Each row below holds a small network's activations on one record, seen along a few directions.
Each row is followed by the record's values for the fields Rur, Beka, Pibeb, Faz, Tef, Gilel, Vage, Guv.
Not every record has every field; a missing one is left out.
The largest differences between rows may come from other fields.
(in the rows, 500 means zero)
Random noise pushes rows far along 2 fixed directions. That doesn't count. These rows show it; they differ only by the noise:
[617 625 532 511 368 719 360 427 486 525 779 564 641 564 528 562 540 527
 486]
[703 540 603 384 363 405 405 454 207 524 442 420 548 652 281 267 535 447
 293]
[610 655 492 522 382 669 420 419 499 536 780 577 622 508 555 565 527 551
 503]
[657 624 509 454 388 449 486 431 340 542 578 500 554 526 424 390 515 519
 398]

[446 539 334 549 528 410 704 516 505 573 607 553 435 351 614 625 457 545
 461] | {Rur: s1, Beka: n1, Pibeb: z1, Tef: k1, Gilel: v2, Vage: u1}
[322 686 390 581 440 509 626 468 761 521 615 406 496 340 595 501 391 462
 596] | {Rur: s1, Beka: n2, Pibeb: z1, Tef: k1, Gilel: v1, Vage: u2, Guv: b1}
[620 674 346 509 440 172 728 451 278 710 522 564 550 382 524 389 553 519
 297] | {Rur: s1, Beka: n1, Pibeb: z1, Tef: k1, Gilel: v1, Vage: u1}
[669 533 611 534 322 353 462 569 359 505 483 536 370 520 241 274 433 518
 605] | {Rur: s1, Beka: n2, Pibeb: z1, Tef: k1, Gilel: v1, Vage: u2, Guv: b1}
[433 625 448 534 522 560 570 448 718 509 481 443 437 345 548 463 349 515
 668] | {Rur: s1, Beka: n2, Pibeb: z2, Faz: g2, Tef: k2, Gilel: v1, Vage: u2, Guv: b1}
[543 422 557 483 571 458 457 492 340 532 445 554 540 590 598 545 577 600
 300] | {Rur: s2, Beka: n1, Pibeb: z1, Tef: k1, Gilel: v2, Vage: u1}
[659 649 366 486 398 340 615 541 463 573 631 538 377 279 438 377 404 471
 631] | {Rur: s2, Beka: n1, Pibeb: z2, Faz: g2, Tef: k1, Gilel: v2, Vage: u2, Guv: b1}
[570 755 148 691 554 330 864 479 577 615 770 732 403 116 822 683 531 774
 684] | {Rur: s1, Beka: n1, Pibeb: z2, Faz: g2, Tef: k1, Gilel: v2, Vage: u1}
[630 613 421 520 431 412 653 463 323 683 657 590 574 401 511 434 589 471
 375] | {Rur: s1, Beka: n1, Pibeb: z1, Tef: k1, Gilel: v1, Vage: u2, Guv: b1}
[576 439 606 414 345 479 406 553 326 582 373 333 485 621 282 317 468 356
 395] | {Rur: s1, Beka: n1, Pibeb: z2, Faz: g2, Tef: k1, Gilel: v1, Vage: u1}
[448 366 528 523 467 719 320 507 633 460 432 529 527 700 437 571 582 481
 471] | {Rur: s2, Beka: n2, Pibeb: z2, Faz: g2, Tef: k2, Gilel: v2, Vage: u1}
[418 507 578 455 349 886 185 438 628 493 705 404 775 659 512 604 589 283
 323] | {Rur: s2, Beka: n2, Pibeb: z1, Tef: k1, Gilel: v1, Vage: u2, Guv: b1}
[441 582 358 459 470 229 612 508 434 479 319 377 431 387 438 360 458 375
 370] | {Rur: s2, Beka: n2, Pibeb: z2, Faz: g2, Tef: k1, Gilel: v2, Vage: u1}
[519 232 748 537 539 867 286 553 535 344 572 723 426 694 425 740 552 669
 691] | {Rur: s1, Beka: n2, Pibeb: z1, Tef: k2, Gilel: v2, Vage: u2, Guv: b1}
[426 374 615 448 532 742 310 527 452 422 461 387 641 678 470 425 537 305
 260] | {Rur: s2, Beka: n2, Pibeb: z1, Tef: k1, Gilel: v2, Vage: u2, Guv: b1}
[351 551 515 532 571 590 570 455 679 468 581 573 518 397 589 636 527 485
 619] | {Rur: s2, Beka: n2, Pibeb: z1, Tef: k2, Gilel: v1, Vage: u2, Guv: b1}
[618 474 528 472 498 458 412 551 286 462 380 532 548 620 437 442 529 471
 295] | {Rur: s2, Beka: n1, Pibeb: z1, Tef: k1, Gilel: v2, Vage: u1}
[393 461 442 401 552 503 528 501 632 432 575 372 536 478 573 463 469 486
 580] | {Rur: s2, Beka: n1, Pibeb: z2, Faz: g1, Tef: k2, Gilel: v2, Vage: u2, Guv: b1}
[474 365 681 391 426 873  94 555 548 386 539 378 585 820 428 596 615 297
 444] | {Rur: s2, Beka: n1, Pibeb: z2, Faz: g2, Tef: k2, Gilel: v2, Vage: u1}
[628 472 625 440 463 818 136 447 566 544 612 380 685 669 409 489 549 295
 433] | {Rur: s2, Beka: n1, Pibeb: z2, Faz: g2, Tef: k2, Gilel: v1, Vage: u2, Guv: b1}
[500 516 573 467 317 780 249 542 490 479 638 492 578 720 349 351 472 303
 513] | {Rur: s2, Beka: n2, Pibeb: z1, Tef: k1, Gilel: v2, Vage: u2, Guv: b1}
[497 691 428 645 339 669 461 455 828 513 858 549 452 379 583 510 422 412
 870] | {Rur: s2, Beka: n1, Pibeb: z2, Faz: g1, Tef: k2, Gilel: v1, Vage: u2, Guv: b1}
[435 635 200 463 560 216 805 374 576 493 382 478 362 263 619 433 401 627
 600] | {Rur: s2, Beka: n1, Pibeb: z2, Faz: g2, Tef: k1, Gilel: v2, Vage: u2, Guv: b1}
[624 591 403 509 511 400 634 472 362 703 633 622 544 462 596 591 671 620
 369] | {Rur: s1, Beka: n1, Pibeb: z1, Tef: k2, Gilel: v1, Vage: u1}
[625 357 576 554 513 644 426 553 346 519 529 695 566 701 474 674 578 558
 410] | {Rur: s1, Beka: n1, Pibeb: z1, Tef: k1, Gilel: v2, Vage: u1}
[557 660 307 437 462 377 596 486 513 607 483 448 498 449 528 433 443 398
 394] | {Rur: s2, Beka: n1, Pibeb: z2, Faz: g2, Tef: k1, Gilel: v2, Vage: u1}
[540 246 751 300 575 609 221 556 374 517 314 387 621 854 437 522 690 378
 218] | {Rur: s2, Beka: n1, Pibeb: z2, Faz: g2, Tef: k2, Gilel: v1, Vage: u1}
[625 312 563 470 581 472 492 533 342 478 421 614 513 665 430 689 596 611
 522] | {Rur: s1, Beka: n1, Pibeb: z2, Faz: g2, Tef: k2, Gilel: v2, Vage: u1}
[536 603 359 616 490 511 584 531 612 503 665 717 489 294 714 700 489 704
 648] | {Rur: s2, Beka: n1, Pibeb: z2, Faz: g2, Tef: k1, Gilel: v2, Vage: u1}
[472 537 373 477 653 398 618 382 551 496 492 528 482 443 589 515 446 615
 563] | {Rur: s2, Beka: n1, Pibeb: z1, Tef: k2, Gilel: v2, Vage: u2, Guv: b1}
[589 584 366 470 570 357 677 551 492 626 523 563 536 455 638 554 468 556
 455] | {Rur: s2, Beka: n1, Pibeb: z2, Faz: g2, Tef: k1, Gilel: v2, Vage: u1}
[440 549 506 408 429 559 506 455 556 483 487 261 588 466 446 432 453 329
 372] | {Rur: s1, Beka: n1, Pibeb: z2, Faz: g2, Tef: k1, Gilel: v1, Vage: u2, Guv: b1}
[411 455 631 473 515 458 466 535 520 263 282 453 256 576 305 356 375 425
 680] | {Rur: s1, Beka: n2, Pibeb: z1, Tef: k2, Gilel: v2, Vage: u2, Guv: b1}
[697 544 526 407 471 366 586 483 248 596 487 570 461 500 351 390 641 574
 391] | {Rur: s1, Beka: n1, Pibeb: z1, Tef: k2, Gilel: v1, Vage: u2, Guv: b1}
[581 490 676 400 341 481 325 505 333 488 397 461 371 619 165 268 471 423
 590] | {Rur: s1, Beka: n2, Pibeb: z1, Tef: k2, Gilel: v1, Vage: u2, Guv: b1}
[354 445 531 449 555 686 491 570 695 406 498 466 461 483 475 550 407 527
 689] | {Rur: s1, Beka: n2, Pibeb: z2, Faz: g2, Tef: k2, Gilel: v2, Vage: u2, Guv: b1}
[542 619 590 589 202 775 313 516 635 439 797 504 494 485 380 414 406 416
 830] | {Rur: s1, Beka: n2, Pibeb: z2, Faz: g2, Tef: k1, Gilel: v1, Vage: u2, Guv: b1}
[321 445 488 421 519 578 499 455 646 313 360 369 446 449 530 473 353 442
 601] | {Rur: s1, Beka: n2, Pibeb: z2, Faz: g2, Tef: k1, Gilel: v2, Vage: u2, Guv: b1}
[662 544 481 499 390 389 532 517 450 553 620 544 398 416 411 388 472 465
 523] | {Rur: s2, Beka: n1, Pibeb: z1, Tef: k1, Gilel: v2, Vage: u2, Guv: b1}
[615 543 540 487 313 713 308 574 556 594 770 559 546 543 475 566 583 454
 556] | {Rur: s2, Beka: n1, Pibeb: z2, Faz: g2, Tef: k2, Gilel: v1, Vage: u1}
[515 441 491 590 601 350 560 552 455 498 401 575 476 476 554 498 517 499
 390] | {Rur: s2, Beka: n2, Pibeb: z1, Tef: k2, Gilel: v2, Vage: u1}
[501 570 463 557 537 318 676 499 359 573 464 500 470 467 509 482 475 636
 412] | {Rur: s1, Beka: n2, Pibeb: z1, Tef: k1, Gilel: v1, Vage: u1}
[319 588 342 572 568 678 481 420 808 486 709 413 686 384 739 670 523 452
 503] | {Rur: s2, Beka: n2, Pibeb: z2, Faz: g2, Tef: k1, Gilel: v1, Vage: u2, Guv: b2}
[645 348 566 471 542 359 572 462 312 551 358 518 493 579 399 527 665 562
 340] | {Rur: s1, Beka: n1, Pibeb: z1, Tef: k2, Gilel: v1, Vage: u2, Guv: b1}
[469 518 447 498 628 141 725 525 386 541 416 535 396 331 516 540 480 633
 474] | {Rur: s1, Beka: n1, Pibeb: z1, Tef: k2, Gilel: v1, Vage: u1}

Here are new rows. What are their fields?
[574 535 496 502 509 459 526 482 334 595 589 535 605 538 509 416 604 478
 342] | {Rur: s1, Beka: n1, Pibeb: z1, Tef: k1, Gilel: v1, Vage: u2, Guv: b1}
[446 546 517 510 572 621 456 449 615 582 701 570 631 562 746 737 585 483
 462] | {Rur: s2, Beka: n1, Pibeb: z1, Tef: k2, Gilel: v1, Vage: u1}
[422 529 498 554 413 672 397 532 617 387 585 409 654 477 478 431 495 421
 565] | {Rur: s2, Beka: n2, Pibeb: z2, Faz: g2, Tef: k1, Gilel: v1, Vage: u2, Guv: b1}
[540 450 623 503 410 455 475 568 384 427 338 451 411 590 305 242 480 305
 412] | {Rur: s2, Beka: n2, Pibeb: z1, Tef: k1, Gilel: v2, Vage: u2, Guv: b1}
[614 376 599 465 524 415 537 514 366 328 260 476 367 581 365 340 508 540
 503] | {Rur: s2, Beka: n1, Pibeb: z2, Faz: g2, Tef: k1, Gilel: v2, Vage: u2, Guv: b1}
[191 512 357 533 819 343 761 498 751 393 409 485 311 261 680 605 392 642
 626] | {Rur: s1, Beka: n2, Pibeb: z1, Tef: k2, Gilel: v2, Vage: u2, Guv: b1}
[509 563 487 469 462 630 419 442 518 495 599 414 636 517 532 444 498 482
 471] | {Rur: s2, Beka: n1, Pibeb: z2, Faz: g2, Tef: k1, Gilel: v1, Vage: u2, Guv: b1}
[401 567 330 490 519 449 650 502 680 460 586 463 422 270 653 467 437 536
 605] | {Rur: s2, Beka: n1, Pibeb: z2, Faz: g2, Tef: k1, Gilel: v2, Vage: u2, Guv: b1}
[584 454 467 397 622 205 575 548 330 541 316 453 504 513 521 442 475 468
 394] | {Rur: s2, Beka: n1, Pibeb: z2, Faz: g2, Tef: k2, Gilel: v2, Vage: u1}
[534 589 484 421 419 283 490 540 254 605 410 403 593 539 373 243 515 403
 223] | {Rur: s2, Beka: n2, Pibeb: z1, Tef: k1, Gilel: v1, Vage: u1}
[287 788 293 621 505 516 718 454 763 610 736 517 547 241 783 658 389 549
 583] | {Rur: s1, Beka: n2, Pibeb: z1, Tef: k1, Gilel: v1, Vage: u1}
[621 479 559 506 437 234 567 567 271 524 394 557 357 514 356 327 448 603
 447] | {Rur: s1, Beka: n2, Pibeb: z1, Tef: k1, Gilel: v2, Vage: u1}
[400 543 456 596 450 507 593 436 606 497 577 533 490 412 550 565 471 577
 565] | {Rur: s1, Beka: n2, Pibeb: z1, Tef: k1, Gilel: v1, Vage: u2, Guv: b1}
[402 339 585 458 513 561 453 585 500 465 436 382 442 583 368 572 541 498
 507] | {Rur: s1, Beka: n1, Pibeb: z2, Faz: g2, Tef: k2, Gilel: v1, Vage: u1}
[559 443 533 485 499 713 340 576 632 430 616 606 509 645 537 688 515 469
 687] | {Rur: s2, Beka: n1, Pibeb: z2, Faz: g2, Tef: k2, Gilel: v2, Vage: u1}
[410 477 421 546 615 580 566 513 590 515 557 420 475 425 669 688 518 469
 420] | {Rur: s1, Beka: n1, Pibeb: z2, Faz: g2, Tef: k1, Gilel: v2, Vage: u1}
[436 530 610 525 553 536 496 494 620 381 444 404 429 473 463 483 395 527
 707] | {Rur: s1, Beka: n2, Pibeb: z2, Faz: g2, Tef: k2, Gilel: v1, Vage: u2, Guv: b1}
[537 556 525 604 405 625 473 486 608 546 531 572 495 443 453 437 468 479
 678] | {Rur: s2, Beka: n2, Pibeb: z2, Faz: g2, Tef: k2, Gilel: v1, Vage: u2, Guv: b1}
[650 493 667 419 370 458 386 570 313 501 435 451 417 602 163 227 491 496
 480] | {Rur: s1, Beka: n2, Pibeb: z1, Tef: k2, Gilel: v1, Vage: u2, Guv: b1}
[527 455 446 531 529 418 535 545 430 522 424 635 561 527 491 526 471 558
 435] | {Rur: s2, Beka: n2, Pibeb: z1, Tef: k1, Gilel: v2, Vage: u1}
[629 437 661 434 483 594 418 509 344 451 427 442 603 668 417 392 555 472
 408] | {Rur: s2, Beka: n1, Pibeb: z2, Faz: g2, Tef: k1, Gilel: v1, Vage: u2, Guv: b1}
[618 518 421 603 470 565 433 573 438 545 641 591 542 496 548 526 605 533
 471] | {Rur: s1, Beka: n1, Pibeb: z2, Faz: g2, Tef: k1, Gilel: v2, Vage: u1}
